A small network was shown many inputs. Here are its activations along a few directions, one row for each input.
Each table varies a few parts of the input and shows all the possible inputs, shuffled.
A made-up example of a description, with smaller parts first: one of 2 separate values, together with either a single point or one of 11 places around a ring or (one of 6 places along a line, together with one of 8 places around a ring).
Shared parts are said once, and a part with two or three values counts as separate values.

Other details of the inputs vary at random and push rows far along two fixed directions, the same in every table; ignore that.

Rows:
r1: [ 1.74 -0.06 -0.86 -0.82  0.71 -0.43 -0.49  0.23 -0.41  2.22 -0.31]
r2: [ 1.02  1.25  0.28 -1.13 -0.21  1.59 -0.19  0.21  1.28  0.88  1.30]
r3: [ 1.36  0.97 -0.38 -0.67 -0.17 -0.84 -0.86 -0.53 -0.28  2.37  0.69]
r4: [-1.86 -5.61  3.96  2.96 -3.00  0.84  2.22 -3.01 -2.46 -5.06 -2.79]
r5: [ 0.40  0.98 -0.16 -2.19 -0.07 -0.89  0.34 -0.51  0.10  1.52  1.11]
r6: [ 1.30  0.27 -0.83 -2.12 -0.57  1.20 -0.20  0.56  0.34  0.65  0.21]
r7: [-7.39  3.38 -8.07  5.34  2.93 -1.51 -3.39  5.49  0.30 -6.95 -1.00]
r8: [-3.93 -4.43  5.30  2.72 -1.03  0.49  1.40 -3.35 -1.60 -3.22 -2.18]
r9: [ 1.40  0.56 -0.80 -2.24 -0.73  1.07 -0.36  0.69  0.19  0.66  0.11]
r10: [ 0.54  0.67 -0.90 -2.80  0.31 -0.44  0.70 -0.30 -0.53  1.33  0.24]
r11: [-6.88  3.29 -8.77  5.55  3.93 -2.49 -3.23  4.76 -1.65 -5.33 -2.33]
r12: [ 1.60 -0.34 -0.31 -1.99  1.22 -0.41  0.51  1.15  0.06  0.95  0.28]
r13: [-2.77 -4.37  5.07  4.19 -1.17  0.35  0.37 -3.53 -1.66 -2.16 -2.71]
r14: [ 2.90 -0.16 -0.62 -0.33  1.07 -0.78 -0.22  0.70  0.41  1.68 -0.65]
r15: [-2.31 -4.78  4.02  3.75 -3.06  0.15  1.57 -2.70 -1.74 -5.10 -1.91]
r16: [-3.23 -6.22  3.78  2.38 -2.46  1.46  1.13 -2.67 -0.44 -2.01 -2.92]
r17: [ 0.47 -0.17 -0.50 -0.86 -0.43  0.56 -0.29  0.57  2.13  2.17  1.22]
r18: [-7.43  2.67 -9.31  5.16  3.82 -1.19 -3.02  6.06  0.50 -6.15 -1.65]
r19: [ 1.69  0.34 -0.16 -0.28  0.48 -0.92 -0.86 -0.03  0.28  2.38  0.62]
r20: [ 0.34  0.75  0.10 -0.56  0.05  1.43 -0.09  0.49  2.02  2.10  1.23]
r21: [-4.09 -4.90  4.78  3.74 -2.19  1.71  0.68 -2.89 -0.30 -3.34 -2.28]
r22: [ 0.80  2.04  0.26 -1.43  0.40 -0.24  1.36 -0.73 -0.43  0.72  1.08]
r23: [ 1.11  0.90 -0.14 -1.63 -1.10  0.55 -0.73  0.50  0.84  0.69  0.98]
r24: [ 2.85  0.14  0.24  0.23  0.76 -1.28 -0.55  0.35  1.04  1.81  0.20]
r25: [ 1.01  1.59  0.37 -1.25 -0.42  1.57 -0.35  0.24  0.92  0.69  1.23]
r26: [ 1.08  0.39 -0.42 -1.38 -0.67  0.69 -0.43  0.42  1.42  0.93  1.24]
r27: [ 2.06  2.24  0.19  0.14  0.24 -0.32  0.17 -0.57 -0.72  1.65  0.56]
r28: [ 0.96  1.03 -1.12 -2.35  0.26 -0.87  1.44 -0.03 -1.02  0.69  0.18]
r29: [ 1.36  0.94  1.14 -1.06  1.42  0.03  0.48  0.69  0.68  0.98  1.10]
r30: [ 1.07  1.82  0.41 -1.36 -0.59  1.45 -0.52  0.31  0.76  0.67  1.10]
r31: [ 1.40 -0.05 -0.97 -2.04 -0.38  1.22 -0.04  0.50  0.72  0.88  0.34]
r32: [ 2.71  1.14  0.81  0.51  1.22 -0.38 -0.28  0.20  1.07  1.80  0.19]
r33: [-3.52 -5.38  5.00  2.12 -1.73 -0.39  1.19 -3.22 -1.55 -2.80 -2.09]
r34: [ 0.99  1.17 -0.11 -1.87 -0.26 -1.27  1.15 -0.37 -0.44  1.01  1.04]
r35: [ 1.89  1.33 -0.44  0.04 -0.33 -1.36 -0.15 -0.07 -0.81  1.55  0.45]
r36: [ 2.41  0.99 -0.90 -0.84 -0.09 -0.82  0.38 -0.04 -1.36  1.78 -0.27]
r37: [ 2.38  1.79  0.14 -0.49 -0.41  0.93  0.96  0.03  0.27 -0.32  1.68]
r38: [ 0.76  0.05 -0.49 -1.05 -0.48  0.53 -0.47  0.55  1.86  1.59  1.27]
r39: [ 0.31  1.91  0.22 -1.81  0.57  0.06  0.60 -0.74  0.11  1.34  1.19]
r40: [ 1.32  1.83  0.28 -0.41  0.38  0.14 -0.58 -0.81 -0.30  2.36  0.78]
r41: [ 1.46 -0.01  0.57 -1.38  0.90 -0.87  0.16  0.98  0.65  1.04  1.13]
r42: [ 0.73  0.04 -0.68 -2.51  0.90 -0.33  0.48  0.45 -0.29  1.35  0.35]
Each input here is: one of 3 separate values, together with either a single point or one of 5 places along a line or (one of 2 separate values, together with one of 4 places along a line).
Changing only the choice among 3 separate values turns r23 into r30. The same change can be made to r41. Which row results?
> r29
Changing only the choice among 3 separate values turns r40 into r3. The same change can be made to r21. Which row results?
> r38
Change only the choice among 2 separate values in r3. List by row number the other rows that result.
> r5
Change only the place on the line of 5 in r16. List by row number the other rows that result.
> r6, r9, r18, r31

Rows:
r43: [-0.30  0.01 -0.24  0.02  0.28 -0.23 -0.03  0.34  0.13  0.05 -0.03]
r44: [ 0.27  0.28 -0.26  0.06  0.16 -0.18  0.30  0.23 -0.25 -0.46  0.04]
r45: [-0.32  0.23 -0.31 -0.32 -0.22  0.39 -0.07  0.16  0.31 -0.38  0.25]
r46: [-0.06 -0.22 -0.22 -0.11  0.07  0.32 -0.34  0.47  0.44  0.01  0.06]
r47: [ 0.39  0.43 -0.28  0.14  0.22 -0.66  0.26  0.03 -0.75 -0.35  0.00]
r48: [ 0.03  0.50 -0.24 -0.07  0.14 -0.62  0.12 -0.09 -0.62 -0.25 -0.08]
r49: [-0.36 -0.08 -0.22 -0.13 -0.08  0.36 -0.28  0.56  0.49 -0.05  0.19]
r50: [-0.02  0.62  0.22  0.91  0.44 -0.27 -0.26 -0.11 -0.11  0.20  0.00]
r51: [-0.19  0.28 -0.25 -0.20  0.21 -0.16  0.17  0.11 -0.03 -0.28  0.04]
r52: [-0.34  0.08 -0.23 -0.18  0.33 -0.06  0.07  0.13  0.08  0.01 -0.01]
r53: [-0.22  0.18 -0.20 -0.40 -0.19  0.46 -0.06  0.30  0.37 -0.35  0.30]
r54: [ 0.11  0.53 -0.23 -0.13  0.07 -0.30  0.16 -0.06 -0.59 -0.16 -0.13]
r55: [-0.21  0.30 -0.28 -0.28 -0.35  0.42 -0.07  0.16  0.25 -0.44  0.18]
r56: [ 0.46  0.06 -0.28  0.51  0.43 -0.90 -0.18 -0.07 -0.51  0.26 -0.29]
r57: [ 0.17 -0.11 -0.45  0.47  0.08 -0.10 -0.24  0.23  0.16  0.09 -0.12]
r58: [-0.13  0.30 -0.23 -0.31  0.28 -0.45  0.17 -0.14 -0.45  0.07  0.11]
r59: [ 0.12  0.24 -0.36 -0.03 -0.26  0.37  0.06  0.29  0.09 -0.57  0.24]
r60: [-0.25  0.31 -0.32 -0.21  0.26 -0.18  0.16 -0.05 -0.45 -0.03 -0.01]
r61: [ 0.15 -0.02 -0.26  0.19  0.33 -0.35 -0.06  0.21  0.07  0.15 -0.32]
r62: [ 0.16  0.17 -0.26 -0.06 -0.23  0.44  0.06  0.43  0.14 -0.59  0.26]
r63: [-0.39  0.14 -0.26 -0.28  0.27 -0.03  0.18  0.11  0.03 -0.18  0.11]
r64: [ 0.25 -0.10 -0.40  0.32  0.01  0.12 -0.41  0.26  0.31  0.08 -0.05]
r65: [-0.12  0.44  0.21  0.57  0.06  0.48 -0.51  0.11  0.74  0.14  0.39]
r66: [ 8.87 -1.45  6.10 -7.20 -3.22  2.14  2.12 -3.83  1.46  8.21  2.56]
r67: [ 0.09  0.02 -0.28  0.14  0.48 -0.72 -0.14  0.05 -0.39  0.21 -0.18]
r68: [-0.24  0.28 -0.33 -0.08  0.35 -0.22  0.04  0.00 -0.40  0.12 -0.14]
r69: [-0.01 -0.11 -0.27  0.05  0.44 -0.28 -0.10  0.27  0.09  0.09 -0.14]
r70: [-0.18  0.47  0.12  0.71  0.14  0.27 -0.33  0.11  0.59  0.18  0.35]
r71: [ 0.17  0.22 -0.34  0.02 -0.22  0.19  0.26  0.23 -0.05 -0.44  0.20]
r72: [-0.27  0.28 -0.35 -0.07  0.42 -0.51  0.01 -0.02 -0.41  0.10 -0.06]
r73: [ 0.38  0.15 -0.43  0.58  0.44 -0.62 -0.20  0.07 -0.50  0.20 -0.39]
r74: [-0.16  0.25 -0.20 -0.31 -0.30  0.48 -0.07  0.33  0.31 -0.47  0.21]
r75: [-0.09  0.48 -0.35 -0.10  0.23 -0.33  0.13 -0.01 -0.52 -0.17 -0.09]
r76: [ 0.20  0.16 -0.36  0.33  0.43 -0.83 -0.12  0.04 -0.44  0.21 -0.36]
r77: [-0.34  0.23 -0.37 -0.21 -0.14  0.19  0.10  0.15  0.17 -0.30  0.20]
r78: [-0.10  0.40 -0.26 -0.08  0.25 -0.61  0.13 -0.11 -0.55 -0.20 -0.03]
r79: [-0.41 -0.09 -0.24 -0.08 -0.16  0.31 -0.25  0.36  0.43 -0.03  0.15]
r80: [ 0.36  0.48 -0.36  0.17  0.19 -0.36  0.27  0.11 -0.74 -0.36 -0.08]
r81: [-0.23  0.43  0.14  0.65  0.19  0.51 -0.57  0.36  0.78 -0.02  0.37]
r82: [ 0.07  0.03 -0.31  0.16  0.43 -0.44 -0.12  0.10 -0.39  0.20 -0.29]
r83: [-0.03  0.66  0.16  0.90  0.53 -0.59 -0.30 -0.09 -0.11  0.19  0.11]
r84: [ 0.02 -0.05 -0.39  0.18  0.00  0.00 -0.13  0.25  0.24  0.15 -0.17]
r85: [-0.50  0.05 -0.25 -0.41 -0.09  0.56 -0.06  0.32  0.41 -0.32  0.34]
r86: [-0.18 -0.17 -0.39  0.08  0.12  0.05 -0.17  0.30  0.25  0.05 -0.02]
r87: [-0.14  0.17 -0.26  0.07  0.26 -0.38 -0.03  0.15 -0.35  0.23 -0.14]
r88: [-0.01  0.39 -0.22 -0.23  0.08 -0.14  0.17  0.13 -0.08 -0.29  0.01]
r89: [ 0.04 -0.12 -0.27  0.08 -0.01  0.25 -0.33  0.44  0.42  0.01 -0.12]
r90: [-0.56  0.07 -0.38 -0.23 -0.03  0.45 -0.21  0.24  0.41 -0.15  0.18]
r91: [-0.10 -0.18 -0.30 -0.07  0.02  0.26 -0.33  0.30  0.39  0.04  0.04]
r92: [-0.57  0.13 -0.38 -0.35 -0.12  0.49 -0.08  0.19  0.36 -0.31  0.31]
r93: [-0.54  0.05 -0.38 -0.15  0.02  0.27 -0.02  0.19  0.27 -0.06  0.12]
r94: [ 0.20 -0.17 -0.34  0.36  0.06  0.18 -0.44  0.43  0.34 -0.03 -0.07]
r95: [-0.20  0.33 -0.35 -0.20 -0.27  0.22  0.10  0.16  0.12 -0.34  0.15]
r96: [-0.07  0.14 -0.18  0.02  0.28 -0.65 -0.03  0.07 -0.35  0.28 -0.03]
r97: [ 0.20  0.16 -0.36  0.33  0.36 -0.52 -0.10  0.07 -0.44  0.23 -0.46]
r98: [-0.13  0.54  0.15  0.80  0.51 -0.11 -0.28  0.15  0.40  0.09  0.17]
r99: [-0.42 -0.01 -0.21 -0.33 -0.03  0.53 -0.17  0.34  0.46 -0.10  0.22]
r100: [ 0.35 -0.06 -0.31  0.43  0.41 -0.43 -0.16  0.18 -0.01  0.14 -0.24]
r101: [-0.51  0.14 -0.40 -0.32 -0.06  0.31  0.11  0.15  0.23 -0.16  0.28]
r102: [-4.16 -8.87  8.52  3.94 -4.29  1.23  2.10 -5.81 -2.23 -4.09 -4.08]
Describe the family of inputs behind these rows.
> one of 6 places along a line, together with either a single point or one of 9 places along a line
Changing only the place on the line of 6 turns r57 into r100. The same change can be made to r86. Which row results?
> r69
Changing only the place on the line of 6 turns r50 into r98. The same change can be made to r87. Which row results?
> r43
Which other rows agree with r49 in the place on the line of 6? List them by row number.
> r46, r53, r62, r74, r81, r85, r89, r94, r99
Change only the place on the line of 6 in r84. List by row number the other rows that result.
> r61, r66, r76, r89, r97
Which other rows agree with r91 in the place on the line of 6? List them by row number.
> r45, r55, r59, r64, r65, r66, r79, r90, r92
Change only the place on the line of 9 in r56. List by row number the other rows that result.
> r47, r48, r58, r67, r72, r76, r78, r96
